Each row below holds a small network's activations on one input, seen along a few directions.
In each table, some parts of the input vary, and every possible input appears once, in random order.
Descriptions start from the smaller parts, as in this example, which fits no table here: one of 5 places around a ring, together with either a single point or one of 11 places along a line or (one of 2 separate values, together with one of 6 places along a line).
Shared parts are said once, and a part with two or three values counts as separate values.

Other details of the inputs vary at random and push rows far along two fixed directions, the same in every table; ignore that.

Rows:
x1: [ 14   8   1  18  -7   7 -12 -14   5  16  -2 -19  -3  20   8  18]
x2: [ -8 -34  11 -29  13 -10  17  11  -2 -14  -5   6   1 -12 -11 -22]
x3: [-10  11  15  -5  -2  -9   2  18  10   3  15 -16 -23 -43  19  42]
x4: [ 10  31 -19  31 -19   9 -15 -28  -6   6   0  -9   1  42  -1  -3]
x5: [ -4 -11   0 -13   8   0  10   0   3 -29 -11  30   7  19 -19 -15]
x6: [ -4   0  17  -7   1  -8   3  17   8  14  17 -24 -19 -37  21  40]
x7: [ -4   4   9  -5   0 -12   7  21   5  15  31 -25 -33 -42  12  28]
x8: [ -5 -31   8 -25  10  -9   6  14   0 -12  -9  16  -3 -15  -7 -18]
x9: [  4 -33  14 -25  16  -2  10  12   9 -17 -14  24   5   2  -6   0]
x10: [-13 -30  18 -38  18 -16  25  34   3 -16  11  11 -17 -43 -10  -3]
x11: [  5  23 -15  35 -14  20 -11 -29  -9  24  -6  -9  22  19   8 -14]
x12: [ -7 -34  12 -26  12  -9  14  10   0 -15  -6   7  -1 -14 -12 -21]
x13: [  0  12  -3   7  -7  -7   1   4  -4  17  21 -28 -20 -15   6   6]
x14: [  0  21  -9  22 -12  14 -11 -17  -5  20  -1 -10  17  -7  11  11]
x15: [  6  -7 -12  -1   6   2   1 -12  -8 -23 -16  20  16  43 -28 -42]
x16: [  7  21 -10  36 -21  10 -28 -27  -8  11 -16 -19   3  25   3 -17]
x17: [ 13  27 -14  34 -20  10 -22 -26   0   7 -17 -10   4  41   2  -1]
x18: [ -4  11   5  -2   0   3   8   6   4  23  18 -15   4 -40  23  42]
x19: [ -3  16   0  11  -4   4  -7   2  -1  26  14  -9  14 -10  21  24]
x20: [ -2  16  -5  10  -4   5 -14   8   0  26  11  -1  13 -10  24  25]
x21: [ -7  -4 -11  -3   3  -3   3 -13 -20 -25 -12  12  14  25 -26 -55]
x22: [  3 -40  11 -30  18  -6  21  10   7 -10  -4   9   4   6 -13 -10]
x23: [ 14  -2   2   4  -2  -1  -2   0  11  23  12 -24 -15   3   8  25]
x24: [  9   0   7  -7   5  -8   9  24  14  19  28 -20 -29 -24  10  39]
x25: [ -9  12  13  -6  -3  -9   5  18   9   5  17 -19 -20 -40  20  41]
x26: [ -1  26  -7  21 -17   2 -22  -9   0   3  -6 -10  -7  -1  12   7]
x27: [  5 -29  10 -13  11   3   7  -3   4 -18 -21  19  13  22 -15 -16]
x28: [  4  19 -13  20 -14  -2 -16  -4  -5  16   8 -18 -16   0   5  -7]
x29: [  3  24 -16  38 -15  21 -16 -27  -7  23 -10  -5  21  17   6 -13]
x30: [-18 -21  25 -35  15 -12  19  30   9 -26  -2  18  -9 -44  -1  14]
x31: [  4  25 -16  29 -14  13 -18 -22 -13  24  -1  -9  31  29  12 -11]
x32: [ -3 -25  16 -24  15  -3  18  10   8 -27 -12  23   5   1  -8   1]
x33: [  2 -17   0 -17  16  -4  15   3  -4 -24  -4  19   7  21 -22 -24]
x34: [ 18   6 -10  14  -9   3 -16  -8   7  22   0 -16  -9  19   7  11]
x35: [  4 -13  -3   0   1   8   3 -19  -8 -25 -28  20  23  45 -18 -36]
x36: [  7 -33   3 -17  11  -1   8  -1   4 -11 -16  13   8  22 -18 -24]
x37: [  7  12   1 -10   7 -11   3  23  12  12  25  -7 -24 -22  12  47]
x38: [  3  25 -18  34 -17  19 -17 -35 -12  18 -10 -12  25  16   5 -10]
x39: [-13  -3  -3  -9   1  -3  -1   1  -4 -29 -10  27   1  -2 -12 -23]
x40: [  2   6   1   7  -9  -5  -9   3   4  20   8 -24 -17 -16  10  13]
x41: [ -2   3  14  -6   0  -7  -6  20  11  14  12 -13 -22 -40  23  41]
x42: [ -6  31 -10  20 -16   0 -10 -12  -7   3   9 -14 -10   2   4   3]
x43: [ 19  16 -18  32 -14   9 -14 -23  -6  17   4 -23  -5  40  -5 -17]
x44: [-16  -3   0 -10   1  -3   4   1  -4 -30 -10  23   2  -2 -17 -26]
x45: [-14  18   9  -5  -3  -9   5  17   8   1  25 -10 -28 -43  14  40]
x46: [ -5  10   8   6   0   6   8   9   9  28  17 -10  -3 -40  23  39]
x47: [-16 -20  17 -39  21 -18  25  31   1 -23  14  13 -13 -41 -11   3]
x48: [  0   8   8  10  -7  -1  -9  -1   2  12   6 -22 -13 -15  14  20]
x49: [ -8 -17  -2 -12   9   9   6  -3  -7 -14 -19  29  31  -6  -6 -21]
x50: [ 12  23 -12  15  -5  -1  -4  -7  -3  13  14 -19  -6  21   1  10]
x51: [ 10 -21  -8  -3   6   4   9 -14 -13 -16 -11   9  14  44 -26 -52]
x52: [ -4 -15   4 -24  12  -4  12  13   8 -26  -5  34   0   0  -9   1]
x53: [  0  -6  -8   1   1   6   3 -19  -6 -29 -19  27  16  43 -25 -36]
x54: [ 11   2   7   5  -2   2  -1  -1   8  18   7 -20  -7   4  12  33]
x55: [-10 -23   6 -15  14   8  13  11   1  -7 -10  32  20 -20   1 -10]
x56: [  8 -26  -3 -15  12  -1   9   6  -2 -16  -8  20   3  20 -18 -31]
x57: [ -1 -22  11 -25  13  -4  11  13   9 -25 -15  29   5   0  -5   3]
x58: [  2  36 -22  33 -18   2 -23 -21 -13   7  -2 -17  -3  23  -7 -22]
x59: [  4  36 -24  32 -18   2 -27 -20 -12   8  -2 -12  -4  23  -2 -20]
x60: [-13 -21   9 -22  15   0  11  15  -3  -8  -4  28  30 -11  -1  -8]
Description of these inputs: one of 4 places along a line, together with either one of 3 separate values or (one of 2 separate values, together with one of 6 places around a ring).
The inputs of x10 and x13 match in every part but the place on the line of 4. If x16 is changed in the same way as x10 into x13, which row does it become?
Answer: x6
The inputs of x46 and x55 match in every part but the place on the line of 4. If x48 is changed in the same way as x46 into x55, which row does it become?
Answer: x41
Change only the choice among 2 separate values in x9. List by row number the other rows that result.
Answer: x41
A walk changes only the place on the line of 4. It starts at x51 and steps to x43. List the rest of the walk in order.
Answer: x24, x56

Rows:
x61: [ 16  -8  -1   8  -3  11  -8 -24   0  -7 -24   4  18  36  -6  -5]
x62: [ -3 -26   7  -6   1   6   0 -22 -10 -25 -39  11  19  18 -18 -48]
x63: [  0   1  -9  21  -6   8  -4 -20 -16  28  -3 -19  28   9   0 -31]
x64: [ 19  21 -10  37 -23  16 -27 -35  -3  16 -18 -24   9  40   6   6]
x65: [  4 -36  -3 -13  15  14  15 -10 -11  -5 -15  27  40  36 -16 -45]
x66: [-12 -21  19 -23  14   0  17  15   8 -23  -8  36  15 -15   3  12]
x67: [ -6  40 -26  36 -22  12 -34 -22 -14  13  -9  -6  12  14   6 -16]
x68: [  9 -19   7 -17  15   3  16  17   9  31  26   0   7 -15  19  37]
x69: [ 15 -36  -7 -13  12   0   3  -7   4 -23 -27  28   9  52 -30 -44]
x70: [ -8  28  -8   6  -4   0 -13  10   7  20  10   3  -3 -21  19  34]
x71: [ 18  23   2   0  -3 -12   0  14   9   6  30 -22 -32   9   4  44]
x72: [ 19  17 -17  37 -23   2 -31 -24  -4  21  -7 -32 -21  30  -1 -23]
x73: [  4  -2   8  -2   8  -1  12  17   5  34  24 -20   5 -31  22  29]
x74: [  7  10  10   7  -8   5  -6   3  13  21   1 -29 -14 -18  21  48]
x75: [  4 -35  14 -32  18 -14  12  21  17  -7   5  12 -21  -4 -10  10]
x76: [ -5 -44  14 -36  26  -3  30  20  -1   1   9  19  25 -20  -1  -3]
x77: [-11 -42  17 -36  25  -4  27  21  -4   4   5  10  24 -30  -6 -10]
x78: [  2  21  -1   1  -2 -21  -2  10   2   6  32 -30 -38 -11   8  29]
x79: [ 12  24   1   3  -5 -15  -3  13   4   5  30 -29 -35  -3   6  35]
x80: [  2 -25  13 -16   4 -15   6  19   9   2   6 -12 -34 -30   1  -2]
x81: [  6 -23  12 -18   9 -14   6  22  15   3   8  -7 -31 -19  -1  10]
x82: [-27 -17   8 -31   8  -9   8  20  -7 -25  -7  27  11 -48  -5 -22]
x83: [  5 -12  -9  -8  12   7  17 -11  -7 -33 -15  38  23  34 -30 -41]
x84: [-11 -24   9 -36  28  -4  34  21   3 -33   1  36   7 -14 -21  -9]
x85: [ -7  36 -10  45 -30  14 -30 -35 -12  12 -15 -15  11  16  13 -16]
x86: [-11  11   0  -9   3  -5  -2  24   5   3   7  12   0 -38  14  23]
x87: [ -1  29  -6   3  -5   1  -4  17  11  16   9   7  -1 -20  19  39]
x88: [ -3  18  -6  24 -13  14 -17 -20  -5  -3 -18   7  20  23   6  -6]
x89: [-20 -20  22 -21  11   0  13  14   3 -25 -11  26  11 -30   3  -4]
x90: [ -4  18  -5  27 -15  13 -17 -19  -4  -2 -17   3  16  17   8 -11]
x91: [-22 -11   8 -24   9  -8   6  21  -5 -19   0  24   7 -46   1  -5]
x92: [ -5  -7 -10  -3   7   4  11 -18 -15 -26 -11  27  19  25 -27 -45]
x93: [ 23  17 -19  39 -21   7 -31 -26   1  22  -6 -25 -18  46  -2 -14]
x94: [-18  -5   7 -17   4  -7  23  13  -4 -11  16  -1 -12 -45  -4   0]
x95: [ 20  36 -21  33 -16  -2 -20 -21  -7   2   9 -25 -15  53  -6  -6]
x96: [ -4  22  -3   8  -9 -19  -4   8  -1   9  29 -37 -44 -19   9  18]
x97: [-10  -7  -9  -2   5   6  13 -14 -14 -28 -14  24  16  19 -28 -52]
x98: [-13   1 -10   4  -4  10   6 -15 -14 -16 -11   9   9  12 -25 -44]
x99: [  2  23  -1   5  -9 -18  -7  10  -2   8  31 -36 -40 -14   7  26]
x100: [  6  12  10  10  -9   2  -9   0   9  22   2 -33 -16 -25  24  46]
x101: [  8  -9  14 -15   6   1   8   9  22   8   0  -2  -6  -5  13  55]
x102: [  1  18 -10  22 -13  14 -14 -18   1   1 -17  14  23  33   6   3]
Describe the family of inputs behind these rows.
Answer: one of 6 places along a line, together with either a single point or one of 6 places around a ring
The inputs of x84 and x97 match in every part but the place on the line of 6. If x95 is changed in the same way as x84 into x97, which row does it become?
Answer: x78
The inputs of x63 and x68 match in every part but the place on the line of 6. If x62 is changed in the same way as x63 into x68, which row does it become?
Answer: x101
Change only the place on the ring of 6 in x99. List by row number the other rows that result.
Answer: x72, x89, x91, x98, x100
Change only the place on the line of 6 in x69. List by row number the other rows that result.
Answer: x72, x75, x80, x81, x93

Rows:
x103: [  0  -1  -8  10  -3  12  -6 -17  -8  -2 -17  12  26  21  -4 -24]
x104: [ -8 -14  14 -24  12  -9  14  23   7  -6  10   6 -11 -32   3  17]
x105: [ -5   3  12 -13   5 -11   9  23  11   8  22 -11 -22 -39  14  39]
x106: [  6  25 -14  31 -16  11 -19 -21  -5  20  -4 -13  10  17  10   1]
x107: [ -5   1  13 -11   5  -4   9  21  11  13  17  -5  -9 -40  20  45]
x108: [  6 -26  13 -28  16 -15  18  21  10 -15   8   4 -22  -5 -11   8]
x109: [  6  26 -14  30 -17   7 -19 -19  -5  15  -1 -17   1  18   6  -1]
x110: [ -2  -6  -7   3  -1   2  -4 -13 -11 -18 -16  11  10  26 -19 -43]
x111: [  6 -39   1 -24  16  -4  15  -4  -6 -37 -21  25   6  42 -37 -56]
x112: [-15 -44  22 -49  28  -8  30  28   4 -33  -8  38  11 -28 -13 -10]
x113: [ -1  -4  -5   5  -1   8  -3 -13  -8  -8 -15  11  17  18  -9 -27]
x114: [  1  25   3  12  -7   0  -6  10  11  33  23 -22 -11 -33  31  59]
x115: [  6  28 -15  30 -18   3 -19 -18  -6  13   2 -21  -8  19   3  -5]
x116: [  6  26 -14  30 -17   8 -19 -20  -6  17  -1 -17   1  17   7  -2]
Describe the family of inputs behind these rows.
Answer: one of 2 separate values, together with either a single point or one of 6 places along a line
The inputs of x110 and x115 match in every part but the choice among 2 separate values. If x111 is changed in the same way as x110 into x115, which row does it become?
Answer: x108
Change only the place on the line of 6 in x104. List by row number the other rows that result.
Answer: x103, x106, x110, x113, x116
Change only the choice among 2 separate values in x116. List by row number the other rows that result.
Answer: x109
